These are the activations of a small neural network, seen along a few directions. Each row is one input.
Each table varies a few parts of the input and shows all the possible inputs, shuffled.
Descriptions start from the smaller parts, as in this example, which fits no table here: one of 3 separate values, together with either a single point or one of 11 places around a ring or (one of 5 places around a ring, together with one of 6 places along a line).
Shared parts are said once, and a part with two or three values counts as separate values.

Other details of the inputs shift rows strongly along three fixed directions, in all tables alike. That doesn't count.

Table:
row 1: -.02, .04, -.17, -.01, .07, .01, .08, -.13, .10, .10, .02, .02, .01
row 2: -.13, .04, .38, .13, .17, .06, .02, .68, .65, .07, -.18, -.08, -.03
row 3: -.01, -.06, .25, .14, -.13, .11, -.05, -.04, -.27, -.21, .05, .34, .10
row 4: .13, .03, -.15, .05, .06, -.09, .06, -.01, -.06, .14, .06, -.12, .04
row 5: .13, .00, .03, -.33, -.22, .12, -.06, .07, .03, -.06, .42, -.04, -.09
row 6: .03, .03, -.11, -.03, .04, -.07, .01, -.01, -.07, .12, -.05, -.09, .03
row 7: -.26, .06, .36, .11, .15, .08, .00, .63, .71, .06, -.19, -.04, -.08
row 8: .14, .00, -.13, .08, .06, -.08, .11, -.04, .03, .09, .05, -.11, .05
row 9: .04, .00, -.12, -.04, .05, -.05, .06, -.07, .01, .06, -.09, -.09, .03
row 10: .07, .05, -.10, .02, .03, -.11, .01, -.01, -.11, .12, -.07, -.12, .01
row 11: .02, .01, -.12, -.07, .04, -.06, .01, -.01, -.05, .10, -.05, -.08, .03
row 12: -.05, .00, -.12, -.08, .02, -.04, .04, -.10, .04, .07, -.07, -.04, .08
row 13: -.08, .01, -.15, -.10, .03, -.05, -.02, -.04, -.01, .13, -.05, -.04, .09
row 14: -.23, -.05, -.01, .36, .19, -.06, -.02, -.11, -.20, -.04, -.33, .35, .23
row 15: -.06, -.08, .25, .12, -.09, .11, -.10, -.03, -.25, -.28, .05, .31, .03
row 16: .02, .06, -.08, .03, .01, -.06, .04, -.11, .00, .06, -.10, -.15, -.09
row 17: -.06, .01, -.10, -.05, .05, -.02, .04, -.14, .03, .08, -.10, -.07, -.06
row 18: -.09, -.01, -.14, -.08, .08, -.06, -.08, -.05, -.04, .08, -.08, -.06, .00
row 19: -.03, .02, -.12, -.04, .04, -.03, .05, -.13, .02, .06, -.11, -.09, -.06
row 20: .10, -.04, .11, -.34, -.27, .12, -.07, -.01, .04, -.14, .28, -.08, -.11
row 21: .19, -.01, .09, -.19, -.24, .12, -.01, .03, .10, -.13, .40, -.15, -.21
row 22: -.21, .00, .05, .41, .15, -.01, .07, -.19, -.14, -.02, -.35, .36, .16
row 23: -.01, .04, -.10, -.04, .02, -.03, .04, -.11, .03, .06, -.08, -.13, -.08
row 24: .09, -.07, .26, .21, -.11, .11, -.05, .08, -.17, -.28, .22, .25, .00
row 25: .04, .02, -.18, -.04, .07, -.03, .10, -.11, .07, .11, .04, -.01, .09
row 26: -.01, .00, -.13, -.03, .09, -.08, -.05, -.03, -.07, .06, -.08, -.11, -.03
row 27: .12, -.03, .01, -.36, -.18, .12, -.11, .05, .04, -.13, .46, -.05, -.15
row 28: .04, -.04, .28, .15, -.14, .06, -.11, .05, -.22, -.27, .06, .18, -.05
row 29: -.04, .02, -.12, -.10, .02, -.04, -.03, -.03, -.02, .14, -.04, -.06, .05
row 30: -.02, -.02, -.14, -.06, .09, -.07, -.04, -.02, -.05, .04, -.07, -.10, -.02
row 31: .05, -.05, .33, .18, -.16, .11, .01, .02, -.14, -.28, .04, .27, .05
row 32: .10, .03, -.08, .00, .01, -.10, .05, -.07, -.02, .07, -.07, -.16, -.02
Each input here is: one of 4 places along a line, together with either one of 2 separate values or one of 6 places along a line.
- Changing only the place on the line of 4 turns row 31 into row 6. The same change can be made to row 12. Which row results? => row 13
- A walk changes only the place on the line of 6. It starts at row 14 and steps to row 18. List the rest of the walk in order. => row 15, row 30, row 26, row 28
- A walk changes only the place on the line of 6. It starts at row 7 and steps to row 22. List the rest of the walk in order. => row 17, row 19, row 23, row 16
- A walk changes only the place on the line of 4. It starts at row 1 and steps to row 25. List the rest of the walk in order. => row 5, row 27
- Which other rows does row 27 become when the choice among 2 separate values takes its other values? List them by row number. => row 24
